A small network was shown many inputs. Here are its activations along a few directions, one row for each input.
In each table, some parts of the input vary, and every possible input appears once, in random order.
Descriptions start from the smaller parts, as in this example, which fits no table here: one of 5 places around a ring, together with either a single point or one of 9 places around a ring or (one of 3 separate values, together with one of 6 places along a line).
Shared parts are said once, and a part with two or three values counts as separate values.

Other details of the inputs shift rows strongly along three fixed directions, in all tables alike. That doesn't count.

A family of inputs:
x1: 3	21	-9	-21	14	15	51	26	12	9	0	-36	-16	-16
x2: 20	11	12	-10	-5	36	16	-18	13	10	-5	21	8	-10
x3: -1	13	11	-8	-5	29	13	-24	10	4	5	22	6	-1
x4: 11	-6	1	7	-6	7	-6	-11	9	9	-6	8	-2	-2
x5: -3	-11	-16	0	2	-20	0	17	6	-7	-19	-21	-14	-7
x6: -21	6	9	5	8	-4	-15	3	-14	-10	26	17	12	7
x7: 19	3	-15	-18	-4	16	49	-3	15	14	-21	-28	-19	-9
x8: 21	-24	-23	-10	-22	-4	1	-21	-3	-12	-38	-6	-3	-1
x9: -11	15	15	-2	7	20	-12	-15	0	-11	18	36	11	-4
x10: -2	12	18	-1	-1	23	11	-20	-3	8	9	21	9	0
x11: -20	4	9	7	11	-19	-7	23	-8	-4	20	-4	5	5
x12: 5	-14	-4	13	-2	-22	-17	13	-4	0	-4	-8	3	10
x13: 29	-6	-17	-19	-5	8	41	7	5	7	-28	-33	-12	-11
x14: 32	-21	-15	-5	-27	16	14	-34	11	4	-45	-3	-10	-1
x15: -12	-2	-14	4	9	-29	-10	34	4	-7	-4	-30	-16	-1
x16: -12	-20	-7	22	-6	-31	-40	5	0	-8	-10	-1	-10	5
x17: -2	7	-3	-4	16	-15	8	32	2	4	13	-31	-1	-8
x18: 16	-11	8	10	-8	8	-13	-22	0	8	-8	16	6	10
x19: 13	-16	11	3	-18	7	-22	-25	0	-9	-16	28	17	0
x20: -3	-26	-8	14	-13	-28	-42	-8	-16	-15	-10	14	3	16
x21: -4	-16	-10	2	-5	-21	-26	-2	-9	-19	-7	3	-1	3
x22: -11	8	16	19	13	-8	-26	9	-5	9	28	9	9	8
x23: -9	11	11	10	15	-12	-7	24	-5	7	29	-4	10	3
x24: -18	33	15	-10	14	28	22	-11	3	1	32	22	4	-7
x25: 1	-24	-5	10	-14	-20	-42	-7	-7	-14	-19	14	6	7
x26: -13	19	21	-1	13	6	7	12	-6	4	33	11	12	1
x27: 26	0	-10	-14	-4	19	31	-4	15	11	-20	-16	-5	-12
x28: 11	-4	2	-12	-12	21	23	-21	-5	3	-10	13	8	-2
x29: -36	28	17	5	24	-3	-14	24	1	-6	39	12	8	-5
x30: -11	30	26	-6	15	15	5	14	2	5	36	14	17	-8
x31: 1	18	7	-9	-5	33	15	-30	7	2	5	27	5	-2
x32: -15	-1	-30	-7	12	-24	30	27	-7	-7	-3	-57	-28	5
x33: -1	-24	-10	13	-13	-15	-34	-23	-10	-7	-15	14	-1	13
x34: -11	11	-6	-6	11	-14	14	32	0	-2	8	-32	-4	-6
x35: -21	11	0	-1	15	-8	-12	14	-1	-11	17	3	-3	-3
x36: 27	-20	3	4	-22	14	-10	-35	-1	8	-28	18	2	9
x37: -10	16	9	-9	6	17	22	-6	-4	8	16	5	1	0
x38: 5	-7	-22	5	6	-24	9	25	7	7	-10	-45	-24	-2
x39: -9	-24	-4	22	-5	-30	-41	5	-9	-3	-6	-3	-4	13
x40: 14	-1	8	-3	-7	15	13	-7	-3	8	-3	9	9	1
Each input here is: one of 5 places around a ring, together with one of 8 places along a line.
The inputs of x10 and x36 match in every part but the place on the line of 8. If x19 is changed in the same way as x10 into x36, which row does it become?
> x30
The inputs of x6 and x12 match in every part but the place on the line of 8. If x21 is changed in the same way as x6 into x12, which row does it become?
> x13
Which other rows does x34 become when the place on the ring of 5 takes its other values? List them by row number.
> x14, x15, x26, x39
Which other rows does x7 become when the place on the line of 8 takes its other values? List them by row number.
> x3, x4, x14, x16, x24, x31, x38

A family of inputs:
x41: -2	-23	2	19	0	-37	-42	10	-23	-6	3	9	13	12
x42: 29	-8	13	-8	-23	32	4	-58	-4	7	-12	40	21	1
x43: -30	35	14	1	22	19	8	7	13	-2	34	16	-3	-12
x44: 9	-3	-3	-7	-4	4	4	-1	7	-10	-7	-5	3	-9
x45: 15	-12	14	-3	-26	37	5	-55	-10	10	-13	37	14	12
x46: 24	4	-7	-33	-5	18	52	17	7	3	-25	-19	0	-20
x47: 25	-27	-49	-7	-11	-20	10	0	1	-9	-49	-48	-31	4
x48: -10	-27	7	24	-8	-34	-36	11	-27	-5	2	6	15	21
x49: -46	22	-5	1	24	-13	35	32	-3	8	35	-36	-22	9
x50: 34	-38	-36	-11	-15	-24	15	20	-3	-11	-53	-42	-16	-7
x51: -22	-16	-7	26	2	-32	-45	-8	-5	-7	2	10	-13	16
x52: -10	17	12	-3	11	17	-4	2	4	-7	17	11	4	-9
x53: 13	12	-11	-31	-2	26	47	3	15	1	-27	-24	-14	-20
x54: -5	29	16	-8	21	11	11	22	-8	1	41	14	21	-3
x55: -26	39	6	1	23	15	8	2	8	3	39	15	-4	-3
x56: 21	-18	19	49	2	-26	-59	21	22	39	2	-6	-1	12
x57: -22	12	-1	-7	11	-13	39	27	-11	6	25	-41	-5	6
x58: -8	5	-6	-3	-4	5	1	-3	16	-5	-19	4	-13	-11
x59: 25	-7	12	-7	-18	39	1	-60	-4	6	-14	41	11	5
x60: -11	-14	3	13	-7	-31	-53	15	2	-17	-6	8	9	-3
x61: -1	19	7	-4	8	8	1	-2	2	-5	25	10	12	0
What do these inputs look like to the network?
> either a single point or (one of 4 places along a line, together with one of 5 places along a line)
Which other rows does x50 become when the place on the line of 5 takes its other values? List them by row number.
> x41, x46, x48, x54
Which other rows does x59 become when the place on the line of 4 takes its other values? List them by row number.
> x41, x42, x51
